These are the activations of a small neural network, seen along a few directions. Each row is one input.
In each table, some parts of the input vary, and every possible input appears once, in random order.
A made-up example of a description, with smaller parts first: one of 6 places along a line, together with either a single point or one of 9 places around a ring or (one of 2 separate values, together with one of 5 places around a ring).
Shared parts are said once, and a part with two or three values counts as separate values.

Other details of the inputs shift rows strongly along two fixed directions, in all tables alike. That doesn't count.

A family of inputs:
r1: [ 8  8 21 -4 -6 14  5  3  5  6 -3 10]
r2: [ 15   8  -3   4   0  17   9 -16 -17  13  -4   7]
r3: [-27 -13 -27   6  11 -22 -18   5  10 -38  18 -18]
r4: [ 23   8  15   4  -1  15  17  -5  -9  26 -11  13]
r5: [ -5   4  -5   4   6   4  -1   2   9 -10  10  -4]
r6: [ 10  10  -8  17  15  39  -1 -11 -25  -9  16   4]
r7: [ 15   1  16  -8   2   4  15   2   0  34 -13   9]
r8: [-20 -17  -4 -13  -5 -51  -7  12  29  -6 -10  -9]
r9: [22  6 28 -2  0 21  8  0 -9 17 -7 17]
r10: [ 13  10   9   6  -4  28   6 -10 -20   8  -6  14]
r11: [  3   6 -13   6  -1  16   2 -18 -19  -2   1   2]
r12: [-14  -8   6 -10  -4 -34  -3  15  35  -7  -1  -7]
r13: [-20  -8  -8  -4   1 -30  -7  12  29 -19   7 -14]
r14: [-31 -15 -27  -9  -4 -39 -17  -3  13 -28   2 -15]
r15: [  0   6 -11  18   9  33  -6 -10 -23 -20  16   2]
r16: [ 18   3  19  -3  -5  -1  14   0   2  27 -15  12]
r17: [-23   2 -40  14   2  14 -18 -22 -24 -37  16 -11]
r18: [11  0 14 -4 10 14  7  4 -4 17  1  6]
r19: [ 11 -14  29 -19 -19 -42  -3  28  15  26 -19  -9]
r20: [-11  -5  11 -10  -5 -24  -3  13  28  -5  -2  -4]
r21: [ 20   5  26  -4 -25   0   8  23  -4  25 -15   6]
r22: [ 16   4   7  -8   0  12  14  -9 -11  30 -10   8]
r23: [  1 -13   9 -16   0 -49   6  14  32  20 -17  -2]
r24: [-25   7 -30  15  11  32 -14  -7 -12 -36  27 -13]
r25: [-17  -1 -38   9   7   0 -13 -16 -12 -25  12 -11]
r26: [  7   6   5  10   5  28  -2  -6 -18  -7   8   7]
Description of these inputs: either one of 2 separate values or (one of 4 places along a line, together with either a single point or one of 5 places along a line).
A walk changes only the place on the line of 5. It starts at r14 and steps to r17. List the rest of the walk in order.
> r11, r2, r25

A family of inputs:
r27: [ 13   1  24 -16 -26 -35  13  -4  20  32 -36  14]
r28: [-22 -16 -19 -15 -13 -49 -11   9  14 -13  -3 -14]
r29: [-18   1 -18   7   5   8 -17  -7  -3 -33  18  -7]
r30: [-18  -7 -11  -4  -4 -26 -12  14  23 -16   9 -16]
r31: [  0   6  -5  14   4  16   1   1  -6 -13  14  -4]
r32: [ -1  -8  12  -8  -6 -25   5  20  27   9  -6  -4]
r33: [ -8  -7   8  -8   3 -16  -5   7  17  -4  -2   6]
r34: [  5   4  -9   6   8  25   1 -18 -18  -2   6  11]
r35: [-13 -15 -18  -2   9 -23 -14   7  -3  -9   3 -17]
r36: [ 12   5   9  -6   3  17  11 -12  -8  13  -8  10]
r37: [10  1  1  1  2  7  9  0 -2 17 -7  5]
r38: [ 11  10  12 -10  -4   7  11  -4   0  28 -10   6]
r39: [-16  -5 -19  -3   2  -5  -8 -12   3 -19   7 -10]
r40: [12  1  6  2  8  5 10 -5 -2 16 -6 11]
r41: [18  4 12  0  3  2 17 -2  1 24 -8  6]
r42: [  5 -16  23 -16  -5 -42  -3  26  21  16 -13  -7]
r43: [ 13   9  -1   9   7  35   9 -19 -23   7   4  13]
r44: [ 19  -5  18  -6   0 -13   7   4  -5  32 -13   2]
r45: [ 20  16  18   8 -26  23   9 -13 -11   6 -18  19]
r46: [-7  2 -7 -1 -1  0  2 -3  2  7 -1 -2]
r47: [ 10 -10  20  -4  -9 -17  -2  17   5  14 -10  -1]
r48: [  9  -5   7  -5  -3 -11  13   5  12  23  -8   1]
r49: [  7   6 -13  13  -4  28   0 -12 -37  -2   4  -1]
r50: [ -6  -5 -11  -5   4 -11  -5 -10   6  -6   5  -1]
r51: [  1   7  -6  12   6  16  -2   1  -6 -16  12  -2]
r52: [ 24  14   3   6   0  34  13 -11 -19  20   0   8]
r53: [-17 -11   0  -6   6 -34  -6  14  25 -13   3  -7]
r54: [ -7   5 -10   8   9  13  -8  -5  -6 -24  14  -3]
r55: [-19   0  -6   1  -4  -3  -6   7  10 -12   6  -6]
r56: [ -8   0 -12   6   3  -6  -9   3   7 -24  15 -12]
r57: [ 26  12  14   7 -10  39   7   1 -34  11  -2  13]
r58: [ -3   1  15 -13  -8 -16   1  13  22  11  -7  -1]
r59: [ -7  -8 -15   8   0  -8 -13  -3 -13  -6   1 -10]
r60: [-20  -5 -12   8   5   2 -12  -2   2 -26  15  -4]
r61: [-14  -4  -2  -6  -1  -7  -7  -2  11 -22   7  -9]
r62: [ -7   2 -22  11  10   8  -3  -8 -10 -17  10  -5]
r63: [ 14   0   9  -5   9  -2  10  -2   3  18 -11  13]
r64: [  6   4  27 -12  -5  -7  10  15  17  25 -15   8]
r65: [  1   1   3  -2 -16   4  -3   9 -11  -3   1   3]
r66: [ -1   7   5   3   2  21   0  -6  -8 -10   4   5]
r67: [  1   5  -2   5   4  23   7 -17 -14   3   0   4]
r68: [-14  -4 -26   5  12  -6 -10  -9  -1 -21   9  -7]
r69: [  2  -2  -3   7   6  16 -12   8 -19  -9   8  -7]
r70: [13  3  2 -3  3 -6  7 -4  5 11 -2  0]
r71: [  9  -3  24  -8   4 -15   9  13  19  16 -12  10]
r72: [-15   1 -19  14   2  13 -12   2  -3 -25  17  -9]
r73: [-21  -3 -21  -2   3 -10  -8   0   4 -12   2 -10]
r74: [  4   9  13   7   0  33   7  -7 -12   0   3   8]
Changing only one part turns r36 into r66. The same change can be made to r49. Which row results?
> r57
Changing only one part turns r67 into r74. The same change can be made to r39. Which row results?
> r61
What do these inputs look like to the network?
> one of 2 separate values, together with either a single point or one of 5 places along a line or (one of 3 separate values, together with one of 6 places around a ring)
Change only the choice among 3 separate values in r72. List by row number the other rows that result.
> r30, r32
Change only the place on the ring of 6 in r48. List by row number the other rows that result.
> r40, r41, r43, r46, r67
A walk changes only the place on the line of 5. It starts at r35 and steps to r44. List the rest of the walk in order.
> r59, r49, r28
Change only the choice among 3 separate values in r31. List by row number the other rows that result.
> r51, r56
